A small network was shown many inputs. Here are its activations along a few directions, one row for each input.
In each table, some parts of the input vary, and every possible input appears once, in random order.
Descriptions start from the smaller parts, as in this example, which fits no table here: one of 2 separate values, together with either a single point or one of 11 places along a line or (one of 4 places along a line, together with one of 8 places around a ring).
Shared parts are said once, and a part with two or three values counts as separate values.

Other details of the inputs shift rows strongly along three fixed directions, in all tables alike. That doesn't count.

A family of inputs:
r1: [  0   0 -18   7  27  -3 -64  -7 -14  25  36   9   4]
r2: [ -3  20 -17  31  41   0 -28 -29 -19 -17  -7   6   7]
r3: [  6  -7  15   1   9  34 -20  22  20  47  17 -15   4]
r4: [-10  16 -19  30 -15 -37  15 -25 -20 -48 -42  28  20]
r5: [ -9  27 -12  33 -27  -1  17 -51 -16 -14 -68  30  11]
r6: [ -8  11 -29   9  55 -13 -55 -22 -34   1   8  16 -13]
r7: [  1  -6   3 -14  -8  15  -6  27  40  17  23 -14   4]
r8: [  2   3 -12  21   6  17 -53  -2  -4  13  26 -14   2]
r9: [ -8  19  -7  48 -10  -3  25 -39 -21 -24 -67  31  10]
r10: [  2 -21  22 -17 -45   3  45  24  44 -10   9 -11  19]
r11: [  8  10   0 -35  48 -14 -42  24 -37  50  38 -19 -11]
r12: [ -9  14 -20  17  -1  14 -45   2   6   6   4 -10  -7]
r13: [ 16 -39   0 -47  20   0 -25  56   8  35  71  -8  -8]
r14: [ 14  27  15  40   9  73   7  -5  34   6 -40   3  -1]
r15: [  5  -5  21 -14 -11  33  59   4  16  -2 -25  -6   1]
r16: [  5 -32  -1 -47 -32 -76 -30  34 -55  14  13  -3   0]
r17: [ 12 -11  -5 -33  21 -41 -72  35 -34  47  30  -3   3]
r18: [ -4  -4 -20   6 -14 -64 -19 -23 -36 -18  -3  21  21]
r19: [ -2 -22  15 -11 -17   0  59 -10  11 -32  -3   7   5]
r20: [ -4 -18   0  -9 -39 -18  30 -16  10 -16  -8  21   1]
r21: [ -4  22 -25  48  27  13 -31 -39 -18 -15 -16  30   5]
r22: [-17  32 -17  22  -1 -39  26 -58 -23 -43 -50  25 -12]
r23: [  5  13  27  -5  20  40  16  23  41   9  30 -34  -2]
r24: [ -1 -41   0 -43 -55 -34  24  28   7  -5  20  -8  -9]
r25: [ -1   8  14  35  -8  70 -11  -2  25  27 -12 -19  -7]
r26: [ -5 -28   1 -14 -53 -15  26  -5   2 -18   1   6  -9]
r27: [ 2  8 -1 15  3 59 -9 -1 56 19  6 -6 -9]
r28: [  4 -29  35 -23 -16  12  67  24  19   1  -8 -15   3]
r29: [  4   2   8 -20  33  11 -11   7   6  20  41 -13 -21]
r30: [ -2   9   8  10  22  32   7   9  27 -11   3 -16   7]
r31: [  4 -10  30 -15 -10  16  57  -2  25 -11  20 -11  -6]
r32: [  7  22  -2  26   7  53  10  -9  10  10 -33   9   3]
r33: [ 11 -26  32 -41 -20 -15  55  29   5  -8 -13  -9   2]
r34: [-13  -6 -13   5 -44 -48  -1  -9 -24 -32 -15   5  12]
r35: [ -5   8 -16  32   9  30 -54 -21  -7  10  16   1  -7]
r36: [-11  15   8   9  -1 -46  30 -31 -42 -15 -39  11  -1]
r37: [ -2  16   1  23  24  67  16 -13  49  -7 -16  -6 -15]
r38: [  2   0  -2  -2 -17  27 -18   8  -6  27  -2 -11  -5]
r39: [  6  24 -19  47  35  30 -39 -19   0  -2  -2   9  10]
r40: [-11  17 -28   2  45 -27 -45  -1 -25  -5   2   3  -2]
r41: [-11   3  -9 -32   0 -84  10   2 -37 -21   4   2  -2]
r42: [  4  -2  24  -7 -19 -12  63 -11  12 -28   0 -10   5]
r43: [ 12  18  22 -13  32  11 -15  15  -5  28   8 -19 -13]
r44: [  1 -28 -26 -40  -4 -77 -11  25 -35  -6  19  19  -1]
r45: [  9 -27  13 -35 -24   3  43  51  39  -3  22 -12   5]
Description of these inputs: one of 5 places along a line, together with either one of 3 separate values or one of 6 places around a ring.
Q: The inputs of r5 and r15 match in every part but the place on the line of 5. If r27 is changed in the same way as r5 into r15, which row does it become?
A: r37
Q: The inputs of r26 and r20 match in every part but the place on the line of 5. If r8 is changed in the same way as r26 into r20, which row does it become?
A: r18
Q: Which other rows does r37 become when the place on the ring of 6 takes its other values? List them by row number.
A: r2, r6, r19, r30, r40
Q: Which other rows does r25 become when the choice among 3 separate values takes its other values? List them by row number.
A: r16, r38

A family of inputs:
r46: [  6 -28  31 -41 -25 -22  46  35   2  -1  25 -22   4]
r47: [ 14 -29   7 -29   1  20  -8  52  24  27  41 -18  10]
r48: [  5 -21  21 -27 -18 -10  43  14  10  -2  20 -12  -1]
r49: [ -8  11 -11   5  -6 -49   1 -16 -40 -18 -35  12   0]
r50: [  1  16  11  -2  19  40   3   5  23  16   8 -16 -15]
r51: [ -7   7 -19  15  -6 -32  -3 -22 -24 -22 -27  27  12]
r52: [ -7  24  -7  44  -6  55 -29 -10  44  -4   0 -15  -4]
r53: [ -6 -11 -21  -3 -13 -46   3  -9 -28 -20 -13  26  11]
r54: [ -4   5 -19  13  -1 -31   1 -29 -25 -28 -22  28   1]
r55: [  8 -31  17 -43 -17 -26  48  38  15  -4  24 -11   8]
r56: [  4  23   7  35  14  61 -11 -23  26  13  -2  -3  -7]
r57: [  9 -25  25 -21 -34  -8  32  22   7   3  12 -11   5]
r58: [ 14 -26  20 -30  -5  20  -9  41  17  33  46 -25   4]
r59: [ -2  -8  17  -2 -19   2  43 -11  16 -15  -9   2   2]
r60: [-10   6 -10   4  -7 -49  -3 -15 -36 -17 -38  17   3]
r61: [ -1  -3   9  -6  -6   5  50  -6  15 -29  -8   3  -2]
r62: [  4   3  18  12  13  39  -4   9  23  15   7 -17   1]
r63: [  1   5 -24   9  38   1 -53  -3 -17  10  17  12  -3]
r64: [  2 -18  -9 -27 -10 -63   0  13 -30  -6  10  14  10]
r65: [ 11 -27  12 -38   1  23  -7  40  19  33  42 -18 -14]
r66: [  0   5   8  10 -30  22  28 -11  17  -9 -34   3   2]
r67: [  0 -11  14   0 -32   7  38 -11  12 -11  -7   5   3]
r68: [  9 -19 -10 -30  18 -29 -43  38 -20  22  38  -4  10]
r69: [ -7  -5   0   3 -49  -1  22  -4  32 -28  -3  -8   5]
r70: [  8 -20  21 -35  17  19   5  32  15  23  56 -29 -12]
r71: [ 12  -8  16 -15   3  30 -14  37  20  36  23 -21  -8]
r72: [ -7  19  -7  32  -5  51 -24  -9  48   1  12 -15  -6]
r73: [  7 -30  19 -27 -28  -6  36  11   9  -2  22  -5  -4]
r74: [ -6  13 -14  18   5 -36   3 -17 -28 -28 -32  17  10]
r75: [-10  15  -9  23  -2 -32  -3 -38 -30 -25 -36  17  10]
r76: [ -8   9  -9   8  -1 -44   3 -27 -35 -17 -16  12   5]
r77: [ -5   8   0  21 -29  26  28 -19  17  -9 -39   9   1]
r78: [  2 -19  -7 -38  27 -30 -37  27 -22  26  37  -7 -13]
r79: [  0  -6  16 -11 -24   1  39   3  16 -10 -23  -3   2]
r80: [  4 -16  -8 -31  32 -35 -36  35 -15  22  40  -4   6]
r81: [  2  16   8  26  26  58  -2 -17  26   7   7 -13 -13]
r82: [ -5   0 -14  -6   3 -52  12 -12 -28 -25 -11  19   6]
r83: [ -1  25   8  10  21  42  -3  -3  20  15  -4 -14 -11]
r84: [  2  -4 -12 -18  16 -16 -49  19 -21  33  23  -2  -5]
r85: [  1   3  -9 -19  30 -21 -39  18 -21  29  24 -10  -8]
r86: [ -8  23 -16  34  41  13 -43 -37 -17   0  -7  10  -8]
r87: [ -3  11  15   2 -14  10  36  -2   8 -12 -27  -7  -4]
r88: [  0   9  15  16 -16  18  39 -19  15 -18 -23  -6   5]
r89: [  4 -33  21 -51 -25 -23  42  33  13   5  17  -9  -4]
r90: [ -6   5 -10   9 -16 -47  -2 -30 -38 -15 -19  20   6]
r91: [  0  19 -21  20  32  -5 -43 -15 -17   5   1  16   0]
r92: [  0  12 -21   8  51  -4 -44  -3 -17   6  18   3  -7]
r93: [ -6   5  -8  -4   1 -51  10  -4 -34 -27 -18  12  10]
r94: [ -3  13   8  10  -2  17  45 -15  21 -26 -19   5   1]
r95: [ 11  -2  14 -20  26  27  -3  36  24  17  34 -25   2]
r96: [ 3  1 -8 20 15 49 -9 -1 26  4  5  3 -2]
r97: [ -5 -21 -21 -27   2 -33 -53  23  -6   9  60 -13 -10]
r98: [ -4 -10  -1   2 -30  12  32 -12   9 -13 -23  10  -6]
r99: [  2   9   1  21   0  49 -16   7  18  20 -12  -8  -3]
r100: [ -7  -2 -16  11 -22 -41  -7 -24 -40 -18 -24  18  14]
r101: [  1 -18  17 -38 -14  -7  43  17   9  -4  12 -12 -13]
r102: [  2 -10   6  -2 -24   5  40  -1  19 -18 -11  12   7]
r103: [  9  13   6  24  17  48 -14  10  27  12   0  -6   2]
r104: [ -3  11   9   8 -12  17  41 -17  18 -13 -27   1  -8]
r105: [  3 -11 -20 -11  23 -16 -47  25 -16  23  30   3   8]
r106: [ -1   8   5  16 -21  25  32 -27  15 -15 -32  10 -12]
r107: [ -9   4  -4  -7  -3 -49  13 -23 -37 -21  -7  11   0]
r108: [  5  -3  13  -6 -34   5  35  -1  12  -7 -23   0   0]
r109: [ -9  -5 -19  -5 -21 -43  -1 -14 -33 -10 -22  22   0]
r110: [  0  23 -20  19  40  -7 -40 -10 -19   0  -5   4   6]
r111: [ -2  19 -16  20  20   5 -54  -5 -23  19 -12   5  -4]
r112: [ -1  21 -19  33  28  11 -49  -7 -13   5 -11  11   7]
r113: [  3   9   6  27  12  63 -11 -16  26  11   6  -5  -9]
r114: [  0  -9  10 -10 -33   6  37  -2  14  -6 -16   6  -4]
r115: [  0  -1  11   9  -9   6  33   2  19 -20 -24   4  10]
r116: [ -4  16 -15  23  19  -2 -47 -20 -24  13   1   9   2]
r117: [  2 -27  -4 -49 -22 -72   3  20 -37   5  17   8  -3]
r118: [ -4  31 -13  11  36   1 -44 -11 -23  12  -7  -5  -7]
r119: [  0 -13   8   2 -28  10  23  -1  11   0  -2   0   7]
r120: [  7  -8  11  -4 -26   2  39   5  18 -17 -14   4  11]
r121: [-18   5 -29  11 -29 -52 -15 -29 -17 -35  -7  16   0]
r122: [ 11 -30  17 -23  -8  22 -10  47  15  35  43 -25   4]
r123: [ -5  27 -25  33  19  17 -54 -21 -18  13 -24   9  -1]
r124: [  5 -30   3 -42 -26 -72   1  18 -41   1  22   1  10]
r125: [  3  14   9   4  26  37   5  11  28   8  13 -13  -1]
r126: [  6 -12  -6 -34  13 -31 -41  30 -23  36  35  -7  -6]
r127: [ -7  28  -9  18  38  -1 -40 -20 -24  10   7  -3  -3]
r128: [ -5  33  -8  26  37   9 -40 -23 -21   5  -3  -5  -1]
r129: [  4  14  11  33   6  61 -15  -5  24  16  -4 -10   0]
r130: [ -5   8  11   8 -16  16  36 -14  21 -10 -32   3  -2]
r131: [  2   4  15   8  15  38  -2   2  26  17  12 -14  -1]
r132: [ -5  32 -11  41  36  10 -43 -26 -22   5 -13   0  -1]
r133: [ 3  7  2 15 33 48 -7 -1 32  4  7 -3 -6]
r134: [ 3 -1  5 14  2 47 -7  0 23 18 13 -7 -2]
r135: [ -1   3   0  30 -23  25  29  -9  19 -22 -37  12  13]
r136: [-10  -3 -18  17 -14 -25  -3 -34 -32 -21 -19  23   2]
r137: [  0  -1   8   5 -12   2  37  -5  18 -25 -25   6  12]
r138: [ -4   9   4  20  -3  18  38 -21  25 -26 -30  13   4]
r139: [  6 -34  18 -51 -22 -21  47  30   8   0  22 -14 -11]
r140: [  6  -9  -5 -36  23 -32 -37  34 -25  29  32 -17  -4]
Q: The inputs of r65 and r111 match in every part but one. If r92 is changed in the same way as r65 into r111, which row does it become?
A: r74
Q: What do these inputs look like to the network?
A: one of 5 places along a line, together with either a single point or (one of 3 separate values, together with one of 6 places along a line)
Q: Start at r57 and move only the place on the line of 5, one step at a time. The first step leads to r124. Which rows follow, in order?
A: r90, r56, r73
Q: Which other rows does r90 become when the choice among 3 separate values takes its other values? List them by row number.
A: r64, r126
Q: Start at r101 and move only the place on the line of 6, one step at a time. The first step leads to r139. Which rows follow, in order?
A: r78, r106, r65, r98
Q: Which other rows does r127 become when the place on the line of 5 takes its other values? List them by row number.
A: r46, r70, r107, r128

A family of inputs:
r141: [  6  17 -14   1  29 -47   2 -22 -55  -8   6  25  13]
r142: [-11  23  -1  30  11  37  53 -44   7 -43 -66  17 -26]
r143: [  5 -32  -1 -45  49 -22 -14  28 -41  15  40  -5 -16]
r144: [  1 -28  30 -20 -44 -13  49  11  33 -34  30 -15  18]
r145: [-14  39 -45  54  42  24 -71 -48   5 -16 -12  31 -16]
r146: [ 11  13  53  14  27  72  23   7  56  30   1 -32   8]
r147: [ -8 -30 -20 -26   8 -23 -46  -1 -25  31  56   1 -14]
r148: [  4 -32   4 -15 -69 -22  42 -21 -21 -13 -28  24  -2]
r149: [  2 -16 -14 -38  -3 -15 -47  62  -9  38  22 -13   6]
r150: [  0  30  22  15  49  64  -3  15  25  11   7 -43 -22]
r151: [ 19 -36   7 -31 -11 -23 -46  31 -40  47  56 -10  -3]
r152: [ -7  72 -16  41  35   1  -7 -41 -17 -17 -36   7   0]
r153: [-10   7  29  32 -42  59  50 -38  50 -14  -8 -25   0]
r154: [-28  57 -29  65  13   8 -56 -65 -15  -8 -26  -1 -15]
r155: [ -8  34 -11  47  50  11 -24 -60 -21   3 -55  39  -2]
r156: [  1  11   9 -16 -18 -62  63 -23 -35 -40 -20  10  24]
r157: [  3  23  -4   9  67  29 -51  -2   9  43  -6   8 -19]
r158: [ -4  -3 -22  15  21 -42 -52 -18 -35 -14  35  22   9]
r159: [14  9 45 26 27 74 31 -5 48 26 -6 -8  3]
r160: [  6 -41  12 -32 -65   9  61  41  30  -2 -20  10   8]
r161: [ 13 -20  14 -26 -15 -16 -43  24 -29  38  40 -27   3]
r162: [  3   3 -24  25  32  47 -71  10 -11  42   4  14   8]
r163: [ -4  -4  -9 -46  51 -36 -34  37 -37  14  28 -24 -25]
r164: [ 15 -23  33 -38 -51  11  12  48  22  32  32 -40 -10]
r165: [  7 -35   5   7 -47 -33  62   3   5 -46 -18  21  34]
r166: [  4 -29  34 -18 -18 -13  91   0 -12 -36  -9  -2  -1]
r167: [ -3  23   5  25 -57  46  30 -31  29 -12 -59  -1 -16]
r168: [  8  -9 -20 -15  28 -35 -66  58  -7  20  45 -22  15]
r169: [-16   0 -24 -13 -22 -62  -6 -10  -8 -41  -3  14  -2]
r170: [ -8  29 -24 -22   3 -65  23 -17 -37 -29 -30  19  -1]
r171: [  2  27  19   4  40  51 -10  10  46  33 -14 -18 -15]
r172: [ -2 -30 -30   2 -22 -56  17  -8 -24 -41 -26  41  26]
r173: [ 11 -13  48 -45  11  -1  21  56  34  38  31 -38  -3]
r174: [-16   4 -10  -1 -34 -72  10 -16 -14 -51  -6  10   7]
r175: [ -7  -7  15 -16   6 -53  35 -11 -51 -36 -13 -10   5]
r176: [ 13   0 -19 -53  54 -22 -35  39 -19  39  54   1 -14]
r177: [15 -6 25 30 -9 95  9 26 45 31  5 -9 17]
r178: [-20  -3 -37  -4  -8 -45 -34 -32 -32  -2   4  20 -22]
r179: [-29  51 -41  54  13  12 -56 -66  -9  -7 -34   7 -24]
r180: [  9  26 -19   5  63  27 -28 -13 -13  23  18  15  -4]
r181: [  1 -22  21  -6 -61 -19  47  16  -6 -17 -26   0  34]
r182: [ 15 -35   6 -44 -34  10  -9  36   9  39  28  -9 -22]
r183: [ -6  -5   7  -1 -61 -32  38  17  -7 -21 -41   3  21]
r184: [  4 -10  25  19  -8  83  10  -4  53  29  45 -27 -12]
r185: [-12  12 -15  47 -16  23  23 -62  21 -52 -35  39   3]
r186: [  0  -3 -22  15  13 -51 -41   3 -34 -18   1   4  34]
r187: [  9 -32   6 -33 -31   6  37  59  55  -8  12 -19  11]
r188: [12 -6 -4 22  4 83 11 24 80  3 -5 -4  1]
Q: What do these inputs look like to the network?
A: one of 6 places around a ring, together with either one of 3 separate values or one of 5 places around a ring
Q: The inputs of r183 and r162 match in every part but the place on the ring of 6. If r174 is changed in the same way as r183 into r162, which row does it become?
A: r185
Q: The inputs of r182 and r161 match in every part but the place on the ring of 6. If r188 is changed in the same way as r182 into r161, which row does it become?
A: r186
Q: Which other rows does r154 become when the place on the ring of 6 takes its other values? List them by row number.
A: r147, r153, r178, r179, r184
Q: Which other rows does r146 become when the choice among 3 separate values takes its other values? List them by row number.
A: r156, r175
Q: Which other rows does r149 become when the place on the ring of 5 takes its other values? List them by row number.
A: r167, r169, r179, r187
